[[123 150 150 119]
 [116 148 142 111]
 [150 138 146 150]] => 150

[[136 146 144 136 140]
 [124 139 141 137 139]
 [126 102 101 111 106]] => 126

[[118 151 121 117 143 105 141]
 [117 153 118 114 147 103 141]
 [150 108 149 121  99 154 144]] => 150

[[128 153 128 103 114 119 109]
 [131 115 121 114 158 124 140]
 [126 120 117 113 158 116 137]] => 126

[[104 120 116 114 117 156 137]
 [138 147 121 145 115 118 141]
 [134 149 119 151 115 126 141]] => 134

[[133 129 148 128]
 [153 134 145 130]
 [129 122 104 116]] => 129

[[149 141 145 116]
 [131 129 130 138]
 [140 135 138 112]] => 140

[[113 123 116 137 136 124 145]
 [135 119 141 127 135 138 123]
 [153 116 142 131 150 146 118]] => 153

[[138 123 148 119]
 [137 123 148 119]
 [136 123 151 118]] => 136
---
126,154,124,126,152,141 ⇒ 154, 152

132,154,122,129,131,143,112 ⇒ 154, 143

129,138,119,103 ⇒ 138, 129

151,139,131,128 ⇒ 151, 139

139,158,136,150,137,144 ⇒ 158, 150

142,111,116,110,118,152 ⇒ 152, 142

151,123,129,129,127,125,130 ⇒ 151, 130

104,145,111,149,124
147,123,145,112,119
⇒ 149, 147
---
[129 101 128 139 119 130 118] ans = 130

[[144 114 107 113]
 [125 147 123 106]] ans = 107

[107 127 139 100] ans = 139

[129 144 150 130] ans = 150

[[133 150 117 137 134 142]
 [120 131 127 132 127 132]
 [130 140 118 124 130 145]] ans = 134

[151 120 105 145 139] ans = 145

[[149 145 111 117 138]
 [120 121 127 145 112]
 [139 139 134 116 148]] ans = 117

[141 126 117 107 154] ans = 107

[125 149 125 136] ans = 125
---
[[121 119 116 126]
 [151 140 120 121]] ans = 120

[111 105 126 128 131] ans = 128

[[141 124 143 120 103]
 [148 121 144 117 111]
 [144 106 151 126 110]] ans = 126

[[103 100 126 130 147]
 [128 127 128 118 133]] ans = 118

[[143 101 132 116 116 115 153]
 [114 152 125 147 142 138 103]
 [131 126 129 130 134 127 128]] ans = 127

[[126 127 130 126 129 125 126]
 [109 122 145 121 136 101 109]] ans = 101

[155 104 127 115 125 145] ans = 125
---
[134 146 145 147 151] -> 145
[118 106 148 152 132 109] -> 148
[112 145 130 150 139 104 110] -> 130
[156 121 150 128] -> 150
[136  99 141 119 131 146 134] -> 141
[131 149 100 140 138 125] -> 100
[147 141 103 131 135 114] -> 103
[106 124 143 107] -> 143
[120 149 136 110 109 106] -> 136
---
[102 110 126 151 120]: 120

[[119 139 131 115 132 124]
 [130 133 126 124 134 122]
 [134 124 150 122 110 124]]: 119

[[139 125 102 120]
 [139 114 127 128]]: 120

[107 138 102  99 121 138]: 107

[[139 131 130 102]
 [111 135 138 144]
 [108 147 155 118]]: 111

[134 115 140 119 128  99]: 119

[125 134 122 156 137]: 134
---
143	153	103	137	131	114 Out: 153, 103

102	116	105	146	109	129	124 Out: 146, 102

125	116	152	126	123
121	126	132	140	118
123	108	143	124	131
Out: 152, 108

100	141	144	122
137	117	129	129
122	135	135	126
Out: 144, 100

154	98	114	114 Out: 154, 98

124	124	141	146	140	129
108	118	134	120	131	99
Out: 146, 99

135	155	132	138 Out: 155, 132

143	112	144	117	125	143	103 Out: 144, 103
---
[[126 138 113 122 119 123]
 [127 135 118 124 122 124]
 [125 147 101 118 111 118]] gives 118

[[131 125 147 116 103 142 146]
 [110 132 114 122 140 117 126]] gives 147

[[102 151 149 155 103 152 152]
 [104 105 106 151 105 152 106]] gives 149

[[116 139 106 101 153 130]
 [113 139 105 100 154 130]] gives 106

[[117 131 127 117]
 [ 99 149 116 128]] gives 127

[[128 106 113 125]
 [126 122 103 116]] gives 113
